[  9.9  25.7  27.6 -23.9  28.5  25.2 -15.4 -13.4  63.7 -30.5 -59.2 -82.1
  60.8  13.8 -48.2]  Z_995
[ 11.0  -0.4  -9.1  -2.1   9.7  11.4  10.5   7.8 -10.9 -23.6  -5.7  -6.6
 -15.3 -14.5 -56.1]  Z_498
[-46.3  10.8   2.7   0.7   4.4   8.2 -14.1  -2.2  14.5  17.6  -5.3 -32.5
  -9.5  17.4  -1.0]  Z_463
size: [ 11.0  -0.4  -9.1  -2.1   9.7  11.4  10.5   7.8 -10.9 -23.6] | 10
q: [-23.9  28.5  25.2 -15.4 -13.4  63.7 -30.5 -59.2 -82.1  60.8] | Z_995
key -> tag
[-14.5] -> Z_343
[17.4] -> Z_732
[8.2] -> Z_539
[17.3] -> Z_934
[8.3] -> Z_247
join Z_463 14:  | Z_732
size: [-46.3  10.8   2.7   0.7   4.4   8.2 -14.1  -2.2  14.5  17.6] | 10
loc: [-15.3] | Z_498, 13

[  8.5  -2.9 -76.7   5.7  10.7   2.5  20.5   8.2   7.7 -66.9 -71.9 -79.8
  10.1  10.7  17.2 -52.5  -4.5 -49.7  -6.1 -56.1  15.2  20.9 -60.3  20.2
 -67.8   6.6  10.8  14.8  20.9   7.1   5.7  10.4  20.1   2.5  18.8  19.2
   2.1 -27.5   4.6 -75.5  22.1   7.3  11.8 -82.3  15.2  14.2  15.0  20.3
  21.4   6.6   7.4   7.4]  Z_508
[ -8.0 -32.5 -66.4   9.8  -7.9  21.4  33.3  -8.5 -20.2 -64.0 -67.3 -70.7
  -7.2  -7.9  28.0 -45.7 -34.6 -65.1   4.7 -68.4  39.0  23.2 -69.3   7.7
 -61.3  -7.7  36.4  24.5  23.2  -4.7  -5.7  -7.8   1.2  21.4  30.6  13.1
  -0.9 -53.9  -5.8 -71.7  19.1 -20.6  -8.1 -71.9  39.0  29.7  -4.0  12.2
  11.6  -7.6  -7.1  -8.4]  Z_551
[ 20.2 -67.8   6.6  10.8  15.0  10.2   8.4  -9.4  16.9  20.4  24.0  30.0
 -13.5 -12.4   7.1  14.9  15.5  29.5 -10.6  28.2  11.1   7.1  31.1   7.7
  19.8  -8.2  12.7   6.7   7.1  -7.0  -7.9 -11.9  13.1  10.2   7.6   5.9
  -2.3  20.0  -5.9  31.2   7.7  11.5 -13.9  32.7  20.1   5.8   4.8   6.6
   8.2  -7.0  -9.8  -8.4]  Z_643
tags:
[2.5] -> Z_795
[21.4] -> Z_392
[21.3] -> Z_434
[13.1] -> Z_944
join Z_551 34:  | Z_392
chg Z_643: [ 20.2 -67.8   6.6  10.8  15.1  10.2   8.4  -9.4  16.9  20.4  24.0  30.0
 -13.5 -12.4   7.1  14.9  15.5  29.5 -10.6  28.2  11.1   7.1  31.1   7.7
  19.8  -8.2  12.7   6.7   7.1  -7.0  -7.9 -11.9  13.1  10.2   7.6   5.9
  -2.3  20.0  -5.9  31.2   7.7  11.5 -13.9  32.7  20.1   5.8   4.8   6.6
   8.2  -7.0  -9.8  -8.4] | 5, [15.0]
q: [ 20.2 -67.8   6.6  10.8  14.8] | Z_508
loc: [5.9] | Z_643, 36

[ 31.8  47.6  57.2 -42.8  15.4 -32.5 -44.3 -33.6]  Z_441
[ 37.2  63.0  45.8 -62.5  20.4 -29.7  20.5 -36.2]  Z_646
[-53.6  63.0  45.8 -62.5  20.4   1.5 -39.1 -62.2]  Z_129
[ 30.4  29.1  57.8 -53.7  11.3   0.6 -24.4 -68.5]  Z_528
loc: [-53.7] | Z_528, 4
size: [31.8 47.6 57.2] | 3
loc: [-42.8] | Z_441, 4

[ 18.8  -1.8   0.9   0.8 -55.0 -29.1  -3.6 -26.3   0.7  38.9]  Z_674
[  3.9  -4.6 -23.2  -2.9 -51.1   9.4  -5.3 -30.0   1.8   7.5]  Z_979
[  2.3  -4.0 -25.4  -4.6   0.1 -28.0  -4.6 -34.3   1.1  51.6]  Z_47
[  2.9  -1.0  -3.5   0.0 -22.2  18.6  -1.8   0.9   0.8 -55.0]  Z_140
[  0.9   1.0   0.9  -0.7  42.7 -18.3   0.1   6.8  -0.4 -29.0]  Z_745
[  2.0   1.2   6.6   1.2   7.4  13.5 -30.0  -5.3   0.0 -77.0]  Z_334
[  3.1  -1.4  -5.9  -0.3 -27.3  18.6  -2.3  -2.8   0.9 -48.5]  Z_965
q: [ -5.3 -30.0] | Z_979
q: [ 18.6  -1.8   0.9   0.8 -55.0] | Z_140
q: [  1.0   0.9  -0.7  42.7 -18.3   0.1   6.8  -0.4 -29.0] | Z_745
size: [  3.9  -4.6 -23.2] | 3
tags:
[0.9] -> Z_348
[18.8] -> Z_870
[2.0] -> Z_520
[3.1] -> Z_590
[3.9] -> Z_848
[-5.9] -> Z_573
join Z_965 1:  | Z_590

